These are the activations of a small neural network, seen along a few directions. Each row is one input.
In each table, some parts of the input vary, and every possible input appears once, in random order.
Descriptions start from the smaller parts, as in this example, which fits no table here: one of 6 places along a line, together with either a single point or one of 11 places around a ring or (one of 2 separate values, together with one of 8 places around a ring).
Shared parts are said once, and a part with two or three values counts as separate values.
(in the rows, 128 means zero)

Other details of the inputs vary at random and push rows far along two fixed directions, the same in every table; ignore that.

A family of inputs:
R1: [178 162 137 125 167 159 144 143 159  77 101  61]
R2: [137 125 117 157 140 163  90 127  85 111  96 158]
R3: [145 105 136 129 149 152 105 105  96 130 109 120]
R4: [ 98 113 126 121 113  80 137 114 132 149 147 130]
R5: [190 166 113 143 154 183 131 157 153  55  89  98]
R6: [158 113 136 137 139 167  84  97 100 134 130 118]
R7: [188 171 136 132 172 154 132 131 161  79  99  62]
R8: [104 112 144 130 138 117  94  95  82 176 133 178]
R9: [148 146 130 126 124 127 131 124 158 124 143  96]
R10: [109 107 132 111 110 104 155 132 127 153 145 150]
R11: [162 138 141 127 140 127 138 122 151 121 133 116]
R12: [ 35 124 109  89  40  33 232 181 208 164 195 115]
R13: [ 90 110 135 124 123 136  82 102  73 175 139 159]
R14: [ 80 157 105 118  70  68 226 207 217  92 145 119]
R15: [211 145 139 131 160 165 146 131 166  83 117  78]
R16: [ 87 103 112 145 120 137  86 117  78 148 111 200]
R17: [ 88  97 112 144 118 129  82 128  66 151 117 196]
R18: [ 91 140 127 117 107  98 131 127 137 157 153 132]
R19: [159 120 131 130 142 135 132 117 137 109 124  96]
R20: [101 105 143 122 135 125 102 104  75 172 133 178]
Description of these inputs: either one of 5 separate values or (one of 3 separate values, together with one of 5 places around a ring).
Question: Change only the choice among 3 separate values in R4. List by row number the other rows that result.
Answer: R9, R11

A family of inputs:
R21: [170 163 124 139 166 133 130 138 151  60  90  80]
R22: [ 63 108 112 126 109 120  81 100  88 159 129 158]
R23: [ 79  92 128 118  86 117 126 123 103 170 166 141]
R24: [ 96 109 108 125  90  62 170 150 163 140 156 148]
R25: [184 139 120 132 162 154 143 151 143  83 110  77]
R26: [177 109 123 148 156 163  92 118  75 100  96 151]
R27: [131 105 123 155 123 173  67 114  81 125 105 176]
R28: [147 124 138 142 150 161  74 103  87 151 114 186]
R29: [175 132 123 132 131 121 150 139 173 102 133  99]
R30: [156 160 139 104 115 117 191 159 188 120 158 104]
R31: [ 94  81 151  97 104  76 213 120 162 150 146 139]
R32: [157 136 124 134 168 135  95 105 115 102  99 104]
R33: [108  84 130 116  98  86 137 113 101 166 166 158]
R34: [204 133 122 127 152 154 142 135 148  89 120  87]
R35: [173 151 125 133 168 142 136 143 147  86  99  64]
R36: [ 80 116 104 123  69  94 162 159 171 141 157 146]
R37: [154  90 120 137 146 147  84 102  66 137 115 164]
R38: [189 146 121 136 130 179 128 141 178  89 121  84]
R39: [ 50 119 111 128  94 101 110 125 106 139 130 159]
R40: [141 135 122 136 145 176  96 127 112 113  99  95]
R41: [148 151 116 130 123  90 176 144 199 100 141  80]
R42: [147 137 121 112  89 131 183 159 187 107 159  86]
R43: [175 123 139 139 125 181  94 111 130 118 129 112]
R44: [142 170 140 114 153 132 153 151 163 121 123  81]
R45: [149 120 134 130 150 164  84 111  72 150 114 182]
R46: [ 79  83 133 103 111  77 211 131 159 141 127 156]
R47: [169 132 159 128 168 181  90 107  83 141 124 125]
R48: [ 78 127 119 122  69  87 159 131 171 151 172 120]
R49: [200 169 139 131 154 167 137 140 178 100 121 105]
R50: [ 92 103 128 109  94  67 179 144 142 153 175 117]
R51: [ 89  87 120 118 113  88 133 125  97 168 156 147]
R52: [130 166 150 111 142 119 134 118 153 131 138 104]
R53: [173 173 135 132 163 167 149 170 146  80 101 101]
R54: [170 145 114 132 140 182 138 157 154  84 111  75]
R55: [ 66  99 109 130  88 116 128 149  95 145 138 166]
R56: [162 152 108 132 110 157 170 179 175  65 116  97]
R57: [168 164 134 124 138 167 124 122 167  85 122  52]
R58: [182 159 122 159 157 139 134 138 157  61  95  94]
R59: [167 112 162 142 154 179  47  73  63 166 123 182]
R60: [150 100 126 162 165 152  43  69  54 140  99 166]
R61: [ 58 161 125 111 108  65 166 155 156 134 138 150]
R62: [125 136 123 136 140 109 142 150 127 101 106 104]
R63: [ 62 123 112 109  82  90 162 149 154 156 156 107]
R64: [125 109 129 137 149 181  31  67  56 147 106 140]
R65: [ 82 112  99 112  68  97 173 163 155 140 158 145]
R66: [ 80 132 127 102 105  84 177 161 151 165 165 136]
R67: [129  96 125 134 134 178  74 105  70 150 124 138]
R68: [164 116 151 136 164 151  87  93  83 129 113  98]
R69: [190 170 132 133 155 169 147 163 149  77 101 122]
R70: [ 81 124 129 107 100  48 163 122 156 146 165 110]
R71: [129 135 143 134 180 165  40  76  54 152  95 167]
R72: [175 188 141 117 173 154 129 129 168  96 109  76]
R73: [ 92 124 134 133 125 110  94  94  98 183 143 184]
R74: [ 76 125 115 107 106  49 161 129 158 145 156 115]
R75: [130 160 111 127 102 123 169 154 208 102 143  76]
R76: [145  95 121 131 123 178  76 101  76 147 125 154]
R77: [137 162 111 148 115 144 146 156 177  77 112 100]
R78: [ 72 158 123 132  98  71 172 156 163 136 144 166]
R79: [120 132 142 131 166 155  75 108  68 157 103 150]
R80: [159 136 139 133 172 179  92 125  86 131 106 138]
R81: [ 67 122 125 109  77  89 163 142 153 157 165 102]
R82: [ 86  91 129 125 129  94  99 101  74 175 135 146]
R83: [150 104 143 150 146 133  70  70  80 147 128 142]
R84: [176  90 153 121 171 166 143  93 120 114  87 126]
R85: [ 77 135 126 132 114  92 122 119 120 170 143 183]
R86: [129 129 162 127 159 154  77  92  68 166 122 136]
R87: [155 163 120 140 141 172 134 159 150  70  92  71]
R88: [ 59 133 133 123 120  92 128 143  96 161 127 170]
R89: [115  80 138 134 107  98 100  91  91 171 156 171]
R90: [ 99 114 128 109 106 104 135 129 109 179 157 183]
R91: [ 86 125 130 135 102  99 129 139 115 155 138 205]
R92: [ 67 112 107 137  89 107 112 119 120 158 144 161]
R93: [ 78  93 116 131 110  86 136 143  87 144 137 166]
R94: [163 138 119 146 130 119 154 156 164  78 114 117]
R95: [176 187 145 127 142 136 162 138 199 101 137  81]
R96: [152 113 141 122 149 133 197 142 166  79  86 122]
Question: Changing only one part turns R62 into R82. The same change can be made to R53. Which row results?
Answer: R66
Question: Changing only one part turns R77 into R48. The same change can be made to R39. Which row results?
Answer: R57
Question: What do these inputs look like to the network?
Answer: one of 4 places along a line, together with either a single point or (one of 3 separate values, together with one of 6 places around a ring)
Question: Change only the choice among 3 separate values in R21. List by row number the other rows that result.
Answer: R39, R61

A family of inputs:
R97: [ 75 147 109 113 115 106 165 166 152 124 128  93]
R98: [ 67  69 123 124 113 125 110 127  51 165 123 174]
R99: [172 150 131 142 160 129  94  97 135 102 117  82]
R100: [160 145 128 109 138 122 222 185 198  69 112  85]
R101: [162 188 132 145 151 166  89 131 136 100 116 121]
R102: [114 182 107 131  93 144 156 173 193  92 137  90]
R103: [114  95 177  88 126 136 100  69  82 235 185 135]
R104: [ 74 135 117 126  91  64 160 150 147 174 165 201]
R105: [115  96 106 125  88  94 170 143 158 121 157 101]
R106: [237 137 154 159 199 179  85  83 125  80  87 102]
R107: [ 77 101 149 125 147  90 118 102  66 175 114 201]
R108: [ 41 100 103 119  41  80 169 170 140 164 168 178]
R109: [133 197 131 109 150  98 195 176 198  80 114  57]
R110: [155  96 129 145 137 188  57  98  54 149 110 210]
R111: [170  85 128 139 137 140 111  95 108 118 121 144]
R112: [182 125 123 150 163 187  47  84 104 101  94  75]
Question: What do these inputs look like to the network?
Answer: either a single point or (one of 3 separate values, together with one of 5 places around a ring)
Question: Start at R99 and move only the place on the ring of 5, one step at a time. The first step leads to R106. Which rows follow, in order?
Answer: R111, R105, R112
Question: Start at R107 and move only the place on the ring of 5, one step at a time. The first step leads to R100. Which rows follow, in order?
Answer: R98, R97, R109

A family of inputs:
R113: [ 37 102 115 117  91  48 127 117 106 187 167 168]
R114: [150 111 130 142 157 146  76  89  82 130 108 121]
R115: [147 138 121 139 146 172 101 130 121  96  89 138]
R116: [165 126 145 121 156 172 116 114 113 121 114 109]
R117: [ 55  85 121 111  83  63 144 122 117 172 169 141]
R118: [120 161 118 115 106  72 204 161 222 107 157  95]
R119: [177 143 142 128 169 152 137 120 141  95  98  89]
R120: [115 156 104 125 108 122 186 184 194  86 118 102]
R121: [ 89  92 126 130 106  87 117  96 104 169 143 174]
R122: [166 124 131 126 144 170  97 112 110 119 121  93]
R123: [ 68 133 123 113  89  61 152 146 146 165 169 133]
R124: [196 139 121 140 160 165 138 164 138  77  96 120]
R125: [ 94  89 127 121  92 111 121 106 108 175 156 170]
R126: [138 138 117 151 140 177  99 139 111  99  97 127]
R127: [ 64 116 117 131  94 102 112 127  98 151 130 190]
R128: [192 156 136 129 147 174 132 130 162 104 127  91]
R129: [136 115 147 138 172 155  64  79  57 151 102 162]
R130: [156  84 145 148 143 168  65  73  67 148 113 159]
R131: [163 168 121 149 143 171 125 153 147  73  99  99]
R132: [147 155 104 130 111 104 201 194 185  73 132 107]
R133: [121 154 120 110 109 110 166 156 175 129 156  84]
R134: [132 135 137 108 122 105 198 155 184 105 137  80]
R135: [ 53 122 137 110  97  63 154 136 123 185 161 168]
R136: [186 160 145 134 153 157 117 125 152 102 124 102]
R137: [129 100 151 132 162 174  51  74  34 179 116 177]
Question: What do these inputs look like to the network?
Answer: either one of 2 separate values or one of 5 places around a ring or (one of 3 separate values, together with one of 6 places around a ring)
Question: Start at R126 and move only the place on the ring of 5, one step at a time. The first step leads to R131. Which rows follow, in order?
Answer: R127, R115, R120
